These are the activations of a small neural network, seen along a few directions. Each row is one input.
In each table, some parts of the input vary, and every possible input appears once, in random order.
Descriptions start from the smaller parts, as in this example, which fits no table here: one of 3 separate values, together with either a single point or one of 9 places around a ring or (one of 4 places along a line, together with one of 8 places around a ring).
Shared parts are said once, and a part with two or three values counts as separate values.
(in the rows, 128 means zero)

Other details of the inputs vary at random and push rows far along two fixed directions, the same in every table; ignore that.
These rows show it; all are for the same input, with only those details redrawn:
[105 120 189 142 160 176 163  91 104 144 129 151 153]
[134 124 126 137 118  92 120 149 113 132 124 106  96]
[167 131  65 114 132 110  99 122 153 145  98 201 185]
[133 124 126 137 117  92 120 150 113 132 124 105  96]

Table:
x1: [120 128 131 122 129  87 115 152 121 117 138 100 100]
x2: [130 135 140 126 118 100 108 152 128 112 138  83 101]
x3: [110 120 190 139 158 186 166  94 105 130 125 160 140]
x4: [128 123 115 123 131 103 128 155 126 104 139 109  90]
x5: [134 118 114 142 108 110 131 155 116 136 138  92  97]
x6: [127 122 115 124 119 114 128 162 127 107 143  95  93]
x7: [133 120 126 139  97 113 118 154 114 134 134  85  99]
x8: [102 130 191 133 175 175 156  90 122 124 141 144 156]
x9: [132 168  15  68  97 121  87  78 207 132  84 217 188]
x10: [174 137  70 122 135 115 100 118 161 140  98 196 180]
x11: [173 127  65 113 110 140  99 130 156 135 103 191 178]
x12: [142 124 116 148 111 115 131 151 125 131 138  88  94]
x13: [122 122 115 126 132  93 126 151 124 117 143 100 102]
x14: [129 131 130 132 113 111 113 156 130 113 144  74 102]
x15: [141 126 130 146 100 118 119 151 122 129 134  80  96]
x16: [160 136  69  96 143 114  95 127 163 117 106 206 179]
x17: [122 130 138 119 115  96 108 154 119 118 138  88 105]
x18: [ 94 118 176 130 164 188 167  99 118 132 152 135 163]
x19: [139 118 115 139 106 120 133 158 117 123 134 100  85]
x20: [141 120 111 138 118 108 133 152 116 119 127 115  85]
x21: [114 122 177 153 166 186 174  89 113 139 137 145 147]
x22: [ 48 155 170 111 124 180 165  47 141 138 132 131 147]
x23: [161 133  62 112 139 128 107 127 173 128 122 176 187]
x24: [140 123 137 131 100 111 117 155 113 120 121 101  87]
x25: [120 126 129 125 110 107 113 159 121 118 145  78 105]
x26: [133 124 138 134 103 102 116 152 111 133 126  90  98]
x27: [167 127  53 119 135 116 111 122 153 145 106 199 182]
x28: [127 131 139 116 113 105 111 159 120 104 133  95  92]
x29: [ 57 160 171 119 126 185 166  44 152 134 133 128 145]
x30: [103 124 177 137 177 180 167  91 125 124 147 142 155]
x31: [100 123 183 124 152 201 155 102 117 118 142 142 159]
x32: [142 130 140 141 106 106 115 148 120 128 126  87  95]
x33: [167 131  65 114 132 110  99 122 153 145  98 201 185]
- Changing only one part turns x1 into x8. The same change can be made to x18. Which row results? => x23
- Describe the family of inputs behind these rows. => one of 3 separate values, together with either a single point or (one of 2 separate values, together with one of 5 places around a ring)
- Change only the place on the ring of 5 in x32. List by row number the other rows that result. => x10, x12, x15, x21

Table:
x34: [116 125 145 126 127  75 121 176 113  94 149  63  58]
x35: [141 120 127 148 117  72 123 164 107 129 129  84  70]
x36: [137 121 147 153 107  92 119 171 100 127 139  58  70]
x37: [135 162  28  87  93 122 100  90 198 133 102 186 178]
x38: [169 123  56 113 138 124 105 139 160 129 120 185 182]
x39: [180 124  56 128 129 124 109 132 157 142 108 187 179]
x40: [121 122 136 131 119  98 125 181 118  93 159  52  59]
x41: [ 89 122 224 127 177 210 165  94 108 113 155 132 164]
x42: [122 165  40  87 105 101  94  86 189 135  93 191 173]
x43: [115 114 210 152 151 206 166  86  91 153 124 158 163]
x44: [149 115 118 154  97 100 127 168 103 134 123  87  69]
x45: [ 48 150 209 118 135 211 170  45 131 138 137 121 152]
x46: [134 120 132 133 111  86 110 177 111 114 144  67  84]
x47: [154 127  82 113 149 107 109 134 145 131 117 180 169]
x48: [110 112 208 151 164 193 178  78  89 154 120 169 151]
- Changing only one part turns x36 into x39. The same change can be made to x41. Which row results? => x40
- Describe the family of inputs behind these rows. => one of 3 separate values, together with either a single point or one of 4 places along a line
- Change only the place on the line of 4 in x35. List by row number the other rows that result. => x34, x47, x48
